A small network was trained on made-up records. Each row is its average activation on records with the value named, seen along a few directions.
Related values have similar rows: they may be neighbours, one step apart, or belong to one group.
In the rows, 500 means zero.
Random noise pushes rows far along 17 fixed directions. That doesn't count. These rows show it; they differ only by the noise:
[541 279 519 586 417 584 583 636 567 353 607 382 402 559 511 362 331 506
 602 418 730 645 596 549 691 661 474 339]
[636 424 468 398 681 485 512 625 536 585 455 569 422 553 353 615 507 544
 423 478 526 557 386 581 432 571 423 573]
[492 534 425 356 475 524 471 529 468 622 426 497 584 556 491 389 644 531
 511 722 567 336 470 643 426 408 588 478]
[659 613 508 427 852 496 588 627 524 597 390 519 360 704 451 505 659 548
 600 571 487 394 520 618 226 585 502 587]
[524 437 582 666 553 420 679 489 459 415 631 612 468 522 442 421 490 504
 574 570 579 477 536 599 510 524 546 664]
[384 565 424 526 437 637 514 499 559 705 364 399 732 602 569 269 582 313
 490 828 333 377 274 584 238 254 545 482]
[604 434 489 681 589 606 541 434 686 390 304 513 339 448 250 500 384 541
 506 609 588 575 452 497 407 528 306 516]
[359 350 450 363 318 357 478 511 211 418 688 362 402 595 425 704 333 846
 262 495 552 392 615 338 652 530 537 608]
[472 463 414 432 654 593 466 534 432 563 490 508 547 467 548 362 484 332
 405 554 340 521 435 647 349 510 614 490]
[519 619 702 555 483 437 465 125 352 289 139 594 515 473 647 398 692 572
 538 281 385 245 484 601 476 387 746 505]
[356 683 620 563 431 359 408 337 510 480 575 525 610 202 468 491 604 310
 570 589 311 391 486 314 497 402 443 496]
[443 325 393 617 364 742 460 369 516 613 638 689 501 297 336 765 534 442
 395 596 541 661 775 736 359 391 575 574]
[584 563 291 534 510 477 548 630 488 496 587 560 600 699 747 613 536 381
 615 545 515 650 320 639 511 431 475 481]
[618 539 652 453 363 575 591 513 425 459 262 456 626 536 737 611 775 627
 499 358 326 329 468 342 323 367 668 527]
[525 501 501 582 398 715 502 476 444 590 551 419 625 476 577 703 557 285
 572 497 420 561 512 527 360 385 540 389]
[428 494 456 521 336 626 694 563 373 625 790 564 787 461 538 493 435 423
 506 590 539 577 390 524 651 424 662 526]
[514 485 602 624 443 456 645 535 464 255 367 426 513 727 770 339 504 728
 518 394 431 460 345 345 585 464 585 641]
[333 549 528 699 472 399 622 455 553 521 578 592 505 476 749 504 691 317
 570 483 268 522 645 550 270 437 596 602]
[712 622 356 565 554 568 490 530 428 333 556 487 584 739 467 637 367 594
 567 702 426 446 415 453 329 331 377 569]


Values of M:
m13: [506 280 601 584 303 622 354 541 776 459 488 511 578 576 467 336 413 621
 443 444 531 678 475 478 677 352 384 594]
m8: [605 434 778 697 598 532 761 409 554 568 317 465 448 498 274 492 415 436
 530 431 582 434 278 389 450 583 405 561]
m4: [527 779 556 559 654 442 548 336 365 498 584 591 582 649 484 518 402 486
 569 502 372 385 443 482 410 454 554 606]
m5: [529 621 539 330 563 471 432 460 437 514 406 399 522 806 352 398 309 746
 415 397 441 275 521 444 454 470 525 436]
m7: [503 540 251 559 425 454 506 405 607 512 489 587 562 515 431 523 340 345
 535 684 600 550 369 639 469 421 308 354]
m6: [445 436 484 441 387 566 517 565 445 497 812 461 668 662 438 345 289 557
 481 530 429 394 700 537 460 447 584 435]
m1: [395 547 446 451 685 538 340 583 494 460 460 385 434 605 581 161 453 554
 505 632 553 543 348 534 691 580 520 545]
m20: [429 355 689 580 463 335 631 470 561 599 394 492 445 233 492 477 598 172
 508 239 528 576 374 513 581 621 489 375]
m2: [561 483 490 619 476 445 482 437 416 460 408 410 497 885 635 492 510 521
 613 523 670 410 379 651 576 366 486 531]
m17: [555 454 366 340 444 250 638 583 351 354 430 426 519 633 658 242 407 557
 422 555 439 254 515 507 373 524 585 431]
m14: [723 541 436 285 558 556 542 579 565 537 331 530 471 377 430 507 495 425
 552 414 618 471 550 594 392 653 488 158]
m9: [692 715 470 619 714 495 716 466 556 329 266 530 398 300 329 351 355 510
 559 658 536 464 376 303 428 627 350 507]
m12: [365 560 589 659 645 527 564 147 427 376 208 449 361 403 300 246 204 481
 367 350 423 434 415 499 530 590 568 427]
m10: [375 349 441 460 385 324 367 597 578 599 646 534 541 550 393 448 549 617
 388 754 570 460 461 486 577 342 374 745]
m11: [467 703 350 397 346 568 613 255 478 581 316 487 542 580 343 621 353 668
 462 506 536 324 567 514 369 438 508 256]
m3: [489 394 223 212 331 489 483 639 388 516 498 559 587 533 756 506 542 580
 348 416 562 478 608 639 563 581 712 322]
m19: [513 425 559 623 404 312 631 452 499 316 521 554 479 518 665 326 423 381
 499 374 318 409 743 573 300 489 581 451]
m16: [535 479 612 398 518 422 454 631 510 580 619 346 482 527 393 526 437 517
 517 445 517 497 530 353 551 565 373 488]
m18: [555 581 441 507 429 425 594 444 377 526 505 542 551 457 485 729 565 480
 534 566 589 444 380 510 541 449 494 498]
m15: [739 463 625 374 677 407 418 531 229 522 604 579 574 397 386 609 571 274
 509 478 491 336 440 640 421 534 576 501]
A value of M combines one of 5 hidden first parts with one of 4 second parts; all combinations occur once.
Changing only the second part turns m14 into m9. m4 has the same second part as m14; what does that change turn m4 into? -> m19
Changing only the second part turns m10 into m17. m20 has the same second part as m10; what does that change turn m20 into? -> m16
Changing only the second part turns m6 into m7. m18 has the same second part as m6; what does that change turn m18 into? -> m11
Changing only the second part turns m15 into m5. m1 has the same second part as m15; what does that change turn m1 into? -> m12

Values of H:
h9: [673 368 387 691 415 632 400 615 695 437 636 461 490 579 387 692 347 356
 520 683 364 659 615 493 150 307 199 522]
h10: [365 428 666 526 543 399 322 607 536 526 494 218 511 704 673 292 602 417
 501 539 295 412 353 392 401 381 438 594]
h8: [463 411 571 677 426 666 484 557 647 625 701 523 582 726 551 557 528 404
 590 415 413 623 680 645 360 347 523 540]
h7: [549 791 411 633 573 520 741 398 494 547 439 573 466 330 448 759 519 446
 666 592 672 601 447 343 590 598 417 474]
h1: [276 439 350 679 325 534 453 390 557 392 416 451 364 453 797 529 594 430
 510 610 502 636 598 601 463 472 523 453]
h6: [332 424 478 492 578 951 622 645 556 729 508 442 492 449 583 333 628 618
 424 557 496 669 708 521 413 571 794 611]
h2: [551 539 688 422 495 423 356 418 339 359 405 553 478 575 626 280 736 785
 609 517 771 344 474 615 885 460 698 682]
h5: [583 456 296 227 363 413 599 684 439 562 555 540 624 323 342 416 530 609
 390 854 651 252 540 444 483 503 509 420]
h3: [501 650 323 470 727 463 352 552 408 444 629 533 451 558 619 546 511 445
 526 679 400 502 596 467 361 503 458 614]
h4: [666 531 477 544 334 689 450 487 688 387 312 501 615 341 476 602 523 517
 549 505 434 536 424 331 417 437 361 380]
A value of H combines one of 2 hidden first parts with one of 5 second parts; all combinations occur once.
Changing only the second part turns h9 into h10. h2 has the same second part as h9; what does that change turn h2 into? -> h6
Changing only the second part turns h7 into h5. h3 has the same second part as h7; what does that change turn h3 into? -> h8
